Each row below holds a small network's activations on one input, seen along a few directions.
In each table, some parts of the input vary, and every possible input appears once, in random order.
A made-up example of a description, with smaller parts first: line(4) and (point or line(9) or (values(2) and ring(8))).
Shared parts are said once, and a part with two or three values counts as separate values.

Other details of the inputs shift rows strongly along two fixed directions, in all tables alike. That doesn't count.

A family of inputs:
row 1: [  9  -8  -1   8 -26  14 -15 -14  18   3   4   2   5  16]
row 2: [ 39  21  13  11 -50   3 -63 -69   9  61   6  -6   4  72]
row 3: [  63   -4   45   28  -47   -4  -63 -104   -2   62  -34   13   -7   76]
row 4: [ 16  45 -46 -46  11 -63  62  11  45  37  55 -23  84 -21]
row 5: [ 19 -16  24   8  -5  -9  -9 -31   8  12 -23  19  -2   5]
row 6: [-26 -17  -2  22   7  36 -17  27 -15 -46 -19   2 -45  -3]
row 7: [  1  -8  29   6 -19 -11   5 -37 -21  25 -16  18 -15 -13]
row 8: [-23 -27  32  13  33  21 -17  13 -12 -27 -39  21 -50 -13]
row 9: [  6  12 -27 -25   4 -27  29  19   9   3  33 -11  31 -26]
row 10: [ 44  26  17  11 -45   7 -64 -61   7  64  -4 -12  10  71]
row 11: [-33  21 -50 -25  41 -41  64  43  26 -18  40 -19  41 -33]
row 12: [-56 -44  11  12  27  64   3  79   1 -90 -15  19 -57 -55]
row 13: [ 26 -17  24  38 -52  46 -68 -47 -15   1 -31   6 -42  58]
row 14: [-18 -28  13  18   1  52 -16  35   4 -44 -25   3 -26 -10]
row 15: [-19  18 -49 -38  24 -38  68  46  25 -21  43  -5  36 -54]
row 16: [ 15  -1  22  31 -25  37 -57 -22  -5  10 -25  -9 -23  49]
row 17: [ 37  38 -36 -25  -8 -55  34 -19  19  47  40 -26  80  30]
row 18: [-19 -30   1  16  -8  43 -12  27  -4 -51 -19  12 -38 -16]
row 19: [-25 -18   6  11  13  37 -28  34 -25 -39 -14  -1 -42 -10]
row 20: [-73 -40  26  16  49  35  22  46 -45 -61 -42  23 -72 -61]
row 21: [-18  21 -42 -43  37 -39  56  51   8 -14  44 -15  37 -49]
row 22: [ 12  43 -53 -37  16 -68  67   3  39  30  46 -33  89  -3]
row 23: [-15   8 -50 -33  27 -40  65  45  15 -20  38 -17  49 -49]
row 24: [-36 -27  26  28  20  19   6  -3 -42 -23 -38  15 -51 -24]
row 25: [  47    7   53   17  -62   -6  -54 -105  -29   87  -24   16  -21   55]
row 26: [ 16  -4  30  -5   4 -10 -16 -24   3  22 -16  18 -14   6]
row 27: [ -3  18 -36 -14  17 -35  27  16   0   1  27 -24  30  -9]
row 28: [  5  46 -49 -51  14 -68  59   6  41  37  65 -17  74 -17]
row 29: [ 19   0  26  21 -22  39 -62 -14 -19  14 -18   0 -22  48]
row 30: [-54 -29  16   7  41  67  -4  86  -7 -82 -24  11 -54 -47]
row 31: [-64 -30  -2  11  38  54  -2  76 -19 -88 -22  12 -66 -44]
row 32: [-12 -25  26   0  23   5   7  19   4 -27 -23  25 -27 -34]
row 33: [ 18  49 -43 -50  19 -63  55  18  24  40  59 -20  81 -10]
row 34: [ -9 -13   5   1  10  32   0  47  -4 -32  -1   6 -10 -19]
row 35: [-23  -6  -5  -7  10  23   1  37  -4 -37   2   9 -29 -24]
row 36: [-51 -44  24  23  60  35   7  53 -17 -74 -46  21 -64 -44]
row 37: [  49   -3   48   31  -71   -5  -49 -115  -25   77  -31   17   -8   53]
row 38: [ 70   3  28  25 -72  24 -75 -70  -3  62 -12  -2  10  83]
row 39: [  0  -9  20  18  -9 -10  10 -49 -28  17 -22  10  -9   2]
row 40: [ 31  47 -37 -22  -1 -58  27 -15  15  54  41 -29  73  29]
row 41: [ 25 -15  16  27 -37  30 -52 -32 -19   2 -19  -5 -22  43]
row 42: [  6  38 -58 -37  11 -72  69  -4  41  26  57 -25  84  -4]
Description of these inputs: ring(6) and (values(2) or ring(5)).
Q: The inputs of row 30 and row 22 match in every part but the ring(6) part. If row 25 is changed in the same way as row 30 into row 22, which row does it become?
A: row 39
Q: The inputs of row 36 and row 32 match in every part but the ring(6) part. If row 27 is changed in the same way as row 36 into row 32, which row does it become?
A: row 9
Q: Which other rows agree with row 14 in the ring(6) part? List them by row number.
A: row 1, row 5, row 18, row 23, row 37, row 38
Q: Change only the ring(5) part in row 35. List by row number the other rows that result.
A: row 21, row 28, row 30, row 33

A family of inputs:
row 43: [ 82  31   3 -30 -56 -63   2 -77  13  97  31   9  64  29]
row 44: [ 14  -2  13  36 -57  60 -54 -18 -32   4 -12 -13 -22  46]
row 45: [-37  10 -32 -45  93 -35  83 107   3 -51  25  -7  34 -70]
row 46: [-56  -7 -48 -15  95 -39  94  80   4 -63  10 -21  39 -57]
row 47: [ 17  44 -58 -49   1 -44  42  29   8  19  67 -25  65 -13]
row 48: [-53 -14 -42 -28  58 -43 105  53  32 -65  11  10  17 -93]
row 49: [-26   9  38  27  -6  -9 -36 -74 -86  48 -33  10 -76  18]
row 50: [ 22   2  19  10 -45  50 -80 -10  -3  15  -1  -7 -29  31]
row 51: [-31 -30  21  24 -18  88 -65  33  -1 -57 -19  17 -78  13]
row 52: [ 55  53 -49  -7 -62 -54 -17 -81  32  77  42 -33  56  73]
row 53: [ -53  -11  -30  -30   49  -30  120   72    3  -50   16    5   41 -101]
row 54: [ 63  49  -3  -7 -27 -52   0 -71   5 101  16 -28  79  71]
row 55: [-10 -51  60  21 -10  65 -47  19  -7 -34 -44  38 -72 -35]
row 56: [-26 -36  30  44  28  57 -48  15  -9 -58 -63  12 -70  18]
row 57: [-21 -70  41  49 -13  58 -21  -5 -29 -62 -58  25 -63 -15]
row 58: [-28 -43   5  54 -19  76 -47  23 -37 -68 -29  -7 -61  16]
row 59: [ 61  28   8 -25 -51 -54  -3 -92  51  92  31  19  46  35]
row 60: [ 27  -2  50  13  -4  30 -73 -13   1  25 -29   3 -27  37]
row 61: [  1  41 -27 -42  44 -62  44  11  51  29  39  -6  58  -1]
Q: What do these inputs look like to the network?
A: point or (values(3) and ring(6))
Q: Change only the values(3) part in row 56. List by row number the other rows that result.
A: row 48, row 52

A family of inputs:
row 62: [ 15  -7  13   9  -9   7 -25 -17  15   7  -7   8  -6  23]
row 63: [ 24  33 -33 -15 -17 -42   8 -36  22  42  29 -24  48  31]
row 64: [-18   2  -3 -19  28 -32  51  12   9   0   7   4  17 -49]
row 65: [-21  -5 -19   4   9  17   4  38 -11 -36   5  -9 -15 -20]
row 66: [ -3 -21  29  19 -24  51 -44  -4   2 -16 -24  16 -42  12]
row 67: [  4  -2   8  24 -30  35 -40  -9 -13   1 -10  -8 -22  27]
row 68: [ 30 -12  41  15 -33   5 -42 -55 -11  31 -26  15 -26  20]
row 69: [ 40  39 -18 -17 -13 -34 -11 -27   8  52  26 -21  42  38]
row 70: [-13 -19  -1  16   3  33 -10  27 -14 -37 -10  -7 -15   3]
row 71: [  9 -10  30  14 -16  31 -43 -12   6   7 -15  14 -26  23]
row 72: [-20  25 -63 -27  31 -49  72  39  19 -12  42 -29  56 -33]
row 73: [-23 -23   7   5  31  32   6  52   4 -54 -20  11 -23 -22]
row 74: [ 33 -24  33  30 -47  46 -59 -34  -6   5 -25  11 -22  46]
row 75: [  8 -23  19  21 -29  45 -43   1  -8 -20 -19  13 -40   8]
row 76: [-28  17 -37 -29  51 -73  91  15   1   2  22  -6  48 -50]
row 77: [-21 -33  43  25  10  34 -19  -2 -28 -17 -45  19 -53 -18]
row 78: [ 15  -8  10  15 -25  33 -41  -4 -19  -4  -5  -5 -17  26]
row 79: [ 50  42  -9 -24 -23 -43   2 -41  29  73  29 -11  61  38]
row 80: [-44 -32   1  -1  28  41   8  65   2 -75 -13  17 -44 -51]
row 81: [-15  -5  18  10  -1   6   5 -18 -21   2 -14  16 -27  -1]
row 82: [ -5  27 -46 -46  23 -54  80  36  32   9  54 -14  77 -40]
row 83: [-41 -31  -8  -9  37  31  32  84  -4 -78   0  12 -19 -62]
row 84: [ 23  15   8  -5 -16 -41   0 -57 -17  55   0   3  13  18]
row 85: [ 12 -17  30  13  -9  43 -46   8  -6 -16 -25  15 -37  15]
row 86: [ 39  34  -6  -2 -47 -17 -35 -62  11  66  18 -19  28  57]
row 87: [-41 -17  -8 -11  53 -21  66  44   5 -46  -5   8   2 -71]
row 88: [-28   7 -14  -7  30   0  15  38   4 -19  12  -9   1 -16]
row 89: [-50 -15   1   5  46  44   8  81 -13 -67 -15  -2 -33 -34]
row 90: [ 31  17   2  -7  -9 -57  15 -63   4  62   3  -4  39  15]
row 91: [ -6 -24  33  14   2  11 -18 -13 -25  -4 -33  16 -39 -12]
row 92: [ 18  34 -34 -42  15 -65  42  -1  36  35  48  -8  59 -11]
row 93: [ 26 -14  33  31 -55  49 -65 -35  -5  15 -24  10 -33  40]
row 94: [ 30  36  -5 -15 -16 -66  22 -71  -4  84  17  -6  48  23]
row 95: [  2  -4  14  15 -10  -5  -1 -40 -18  12 -16  13 -16  18]
row 96: [-41 -12 -27 -17  40  -4  52  58  23 -57  10   3   6 -53]
row 97: [ -2 -16  20  24 -20  52 -42   8 -21 -16 -16  -3 -28  22]
row 98: [-23 -16  15   8   9  10   6   2 -27 -22 -17  20 -40 -15]
row 99: [ 34  25  -8   0 -14 -16 -19 -29   6  38   7 -19  29  48]
row 100: [-13  39 -64 -47  31 -64  68  29  26   6  56 -26  62 -34]
row 101: [ 54  19  -6   4 -54 -21 -23 -63  20  57  13  -8  36  50]
row 102: [-39  -8 -19  -2  46   4  25  54   4 -49   3  -8  -8 -27]
row 103: [ -2 -13  19  21  -5  38 -52   4 -15 -15 -17   3 -44  22]
Q: What do these inputs look like to the network?
A: values(3) and (line(4) or (values(2) and ring(5)))
Q: The inputs of row 102 and row 88 match in every part but the values(3) part. If row 73 is changed in the same way as row 102 into row 88, which row does it become?
A: row 79
Q: Change only the ring(5) part in row 78. List by row number the other rows that result.
A: row 65, row 69, row 100, row 103
Q: Change only the line(4) part in row 84. List by row number the other rows that result.
A: row 68, row 91, row 98
